Here are a small network's activations along a few directions, averaged over the inputs that share one value of a field.
Related values have similar rows: they may be neighbours, one step apart, or belong to one group.
In the rows, 500 means zero.
Random noise pushes rows far along 3 fixed directions. That doesn't count. These rows show it; they differ only by the noise:
[705 519 336 524 454 386 494 526 463 429 580 479 446]
[613 447 653 597 439 410 318 424 461 340 351 658 600]
[640 418 478 483 423 564 415 491 513 528 388 514 581]
[752 464 417 549 376 504 395 557 528 448 345 512 607]
[383 376 578 364 575 557 501 324 425 624 632 528 420]


LOFE, 12 values:
zibi: [259 562 564 488 445 669 553 512 564 555 378 486 536]
kizip: [593 518 493 585 475 400 447 544 543 386 457 558 467]
teruz: [407 576 545 567 539 411 569 501 485 407 573 533 545]
metof: [505 389 317 258 617 626 602 493 547 800 668 316 441]
peb: [362 554 526 563 473 468 631 572 533 389 460 438 484]
bakis: [551 578 487 624 420 590 456 594 552 488 306 491 670]
kamid: [667 605 479 671 371 436 413 546 444 402 387 526 516]
digi: [350 504 796 625 501 544 395 414 489 407 275 652 710]
fim: [510 411 899 529 577 461 246 424 528 389 264 773 679]
duzof: [457 453 434 415 524 642 543 516 525 666 563 391 463]
suri: [480 552 401 545 355 675 590 687 628 544 363 350 602]
sivaz: [695 437 214 296 527 564 547 663 578 688 520 359 406]
The values of LOFE form 4 separate groups.
List the group mates of peb, in the order listed.
> zibi, suri
List the group mates of sivaz, in the order listed.
> metof, fim
List the group mates of kamid, in the order listed.
> kizip, duzof

VEK, 20 values:
lofel: [621 584 551 692 423 425 422 511 523 281 435 623 725]
kabo: [247 328 779 343 726 502 404 254 409 527 644 640 329]
gub: [669 502 335 428 544 409 469 499 467 526 735 498 339]
fop: [789 451 584 719 476 320 317 462 456 246 360 656 692]
govur: [429 739 656 778 435 187 509 448 338 166 638 661 426]
zab: [450 542 753 659 543 431 348 352 428 355 427 694 607]
zadaz: [773 429 330 433 416 605 376 541 529 712 419 386 502]
vene: [505 455 642 513 449 456 276 559 638 318 149 659 618]
turo: [517 505 338 535 429 501 647 566 502 567 497 404 520]
lera: [711 628 312 472 495 429 621 506 424 511 747 365 498]
miv: [468 576 376 572 472 449 640 606 602 428 505 388 509]
nudu: [638 527 297 435 614 283 591 594 486 433 623 391 323]
malu: [635 400 781 648 432 584 223 453 466 397 142 719 802]
lol: [478 607 579 656 454 289 450 646 559 221 413 601 539]
zorup: [358 455 745 465 560 460 385 508 559 403 235 586 583]
gira: [199 375 625 252 422 940 639 394 545 895 393 431 572]
maba: [430 552 715 722 374 499 423 536 504 317 245 636 655]
nev: [333 522 571 461 556 416 549 487 552 436 548 551 389]
tariz: [494 401 635 438 602 410 319 395 406 450 529 643 459]
sebi: [595 636 478 792 313 513 472 578 494 396 359 444 511]
The values of VEK form a ring.
List every value one step from kabo, in the order listed.
> nudu, tariz
List every value one step from gira, in the order listed.
> govur, turo
List every value one step from fop, in the order listed.
> zadaz, malu
List every value one step from zab, in the order listed.
> lofel, lera
How many steps from neighbour to neighbour lead from nev to sebi, at the fewest?
> 4
